A small network was shown many inputs. Here are its activations along a few directions, one row for each input.
Each table varies a few parts of the input and shows all the possible inputs, shuffled.
A made-up example of a description, with smaller parts first: one of 8 places around a ring, together with either a single point or one of 11 places around a ring or (one of 3 separate values, together with one of 4 places along a line).
Shared parts are said once, and a part with two or three values counts as separate values.
In the rows, 128 means zero.

Rows:
R1: [110 170 134 123 186  90 103 116 110 106 132 140 164 126 137]
R2: [168 105 168 123 150 112 147 129 134 142 160 144 134  92 104]
R3: [153  97 109 134 100 127 170 155 159 162 109 118 109 116 121]
R4: [120 186 160  96 163  93 106  92 143 141 143 161 150 139 155]
R5: [145  89 106 150 104 131 162 166 141 138 108 113 110 120 119]
R6: [ 96 161  74 135 134 105 124 142 136 126  81 115 138 150 153]
R7: [137 122 143 150 154 125 128 131  85  90 157 139 146  97 117]
R8: [109 131 108 137  88 120 121 163 118 105  94 123 128 178 148]
R9: [123 114  82 163 102 140 150 157 110 110 105 113 121 123 135]
R10: [114  97 108 112  78 218 119  87 152 163 129  90  78 131 108]
R11: [129 105 166  99 127 205  96  61 128 142 179 114 103 108  92]
R12: [124 141 169 124 140 106 100 136  92  84 145 148 153 153 132]
R13: [160  97 165 138 153 115 139 140 116 118 159 139 136  96 102]
R14: [104 177  99 108 112 106 128 118 168 163  93 136 123 164 170]
- What is each input in this table made of? => one of 2 separate values, together with either a single point or one of 6 places along a line
- The inputs of R11 and R10 match in every part but the choice among 2 separate values. If R13 is changed in the same way as R11 into R10, which row does it become? => R5
- Which other rows does R8 become when the place on the line of 6 takes its other values? List them by row number. => R3, R5, R6, R9, R14

Rows:
R15: [137  99 130  89  65 175 127 108 150 172 129 102  98 152 121]
R16: [107 108 128 104 119 163  89 114 121 115 117  83 125 135  80]
R17: [153 131 207 103 206 100  79 111 135  94 164 156 156 132 119]
R18: [160  87 121 123  67 140 177 145 160 175 109 126  89 130 112]
R19: [173  78 138 161  78 150 183 157 137 142 141 145 100  89 132]
R20: [100 170 217 125 196  84  90 120  81  81 172 170 151 150 150]
R21: [150  65 103 188 108 160 160 178 102  98 129 108 109  91 113]
R22: [ 71 182  74 134  80 117 107 148 172 136  51 126 109 222 201]
R23: [ 92 131  68 147 155 187 112  78 126 146 121  97 103  95 118]
R24: [152 132 157 113 181  70 132 138 161 176 125 136 163 116 102]
R25: [113  73  90 132  84 187 129 142 123 125 110  80 107 144 107]
R26: [144  70 103 166  98 152 158 173 114 110 114  94 103 126  92]
R27: [121 158  98 130 188  22 147 166 155 132 107 144 151 118 149]
R28: [131 151 123 121 125 172 143  57 160 169 164 136 103  88 145]
R29: [118 189 157 139 150  56  87 119  52  60 173 193 197 143 147]
R30: [131 216 122 118 179  54 137 144  77  83  99 155 210 121 172]
R31: [124 138 138  84  96 185 118  78 149 163 151 126 101 124 116]
- What is each input in this table made of? => either a single point or one of 6 places around a ring or (one of 2 separate values, together with one of 5 places along a line)
- Which other rows belong to the same alternative as R25? List them by row number. => R15, R16, R18, R19, R21, R23, R26, R28, R31

Rows:
R32: [120  74 106 149  84 192 124 140 106 107 124  90  99 132 100]
R33: [165  77 105 143 113 134 181 155 161 169 116 109 105  89 103]
R34: [115 165 164 107 179 134  89  71 104 112 171 145 150 110 125]
R35: [112 145 161 134 166 112  87 128  71  65 150 140 163 138 123]
R36: [146 142 157 155 165  58 136 172  85  77 139 165 173 122 141]
R37: [138 155 197  81 158 117  97  79 139 144 172 158 143 131 124]
R38: [154  70 102 168  79 140 175 184 119 120 112 113 107 115 115]
R39: [ 77 224  92 117 149  50 104 138 137 118  74 151 165 190 196]
R40: [ 87 154  37 129  64 136 142 150 172 161  43  98 101 184 173]
R41: [123  95 110 124  99 215 125  83 139 154 145  96  86 104 102]
R42: [155 149 159 130 198  51 141 143 128 124 145 162 168  96 129]
R43: [144  85 146 100  81 198 135  92 175 185 146 109  75 124 104]
- The inputs of R37 and R43 match in every part but one. If R34 is changed in the same way as R37 into R43, which row does it become? => R41
- What is each input in this table made of? => one of 2 separate values, together with either a single point or one of 5 places around a ring
- Which other rows does R38 become when the choice among 2 separate values takes its other values? List them by row number. => R36

Rows:
R44: [ 93 159 132 108 124 140  89 105 127 118 121 126 127 169 146]
R45: [129 140 102 160 139  51 150 198 112  95  89 140 159 145 151]
R46: [112 130 151 101 136 166  85  83 125 126 151 118 124 137 110]
R47: [149 132 175 101 155 145 124  70 143 161 183 148 122  88 112]
R48: [111 147  86 163 150 117 133 140  96  96 115 125 146 110 142]
R49: [143  86 154 135 157 150 120 127 102 109 157 111 130  95  81]
R50: [124 179 129 111 156  46 131 148 159 146  96 154 158 158 163]
R51: [134  47  41 142  14 226 184 146 194 203  73  60  40 130 110]
R52: [ 99 193 108 110 138 103 114 107 139 136 107 141 144 152 169]
R53: [185  83 186 135 150 119 154 138 120 127 177 148 133  77  95]
R54: [130 111 145 144  88 145 124 147  90  91 139 135 125 148 130]
- What is each input in this table made of? => either a single point or (one of 2 separate values, together with one of 5 places along a line)
- Which other rows does R52 become when the choice among 2 separate values takes its other values? List them by row number. => R48
- Which other rows does R46 become when the choice among 2 separate values takes its other values? List them by row number. => R49
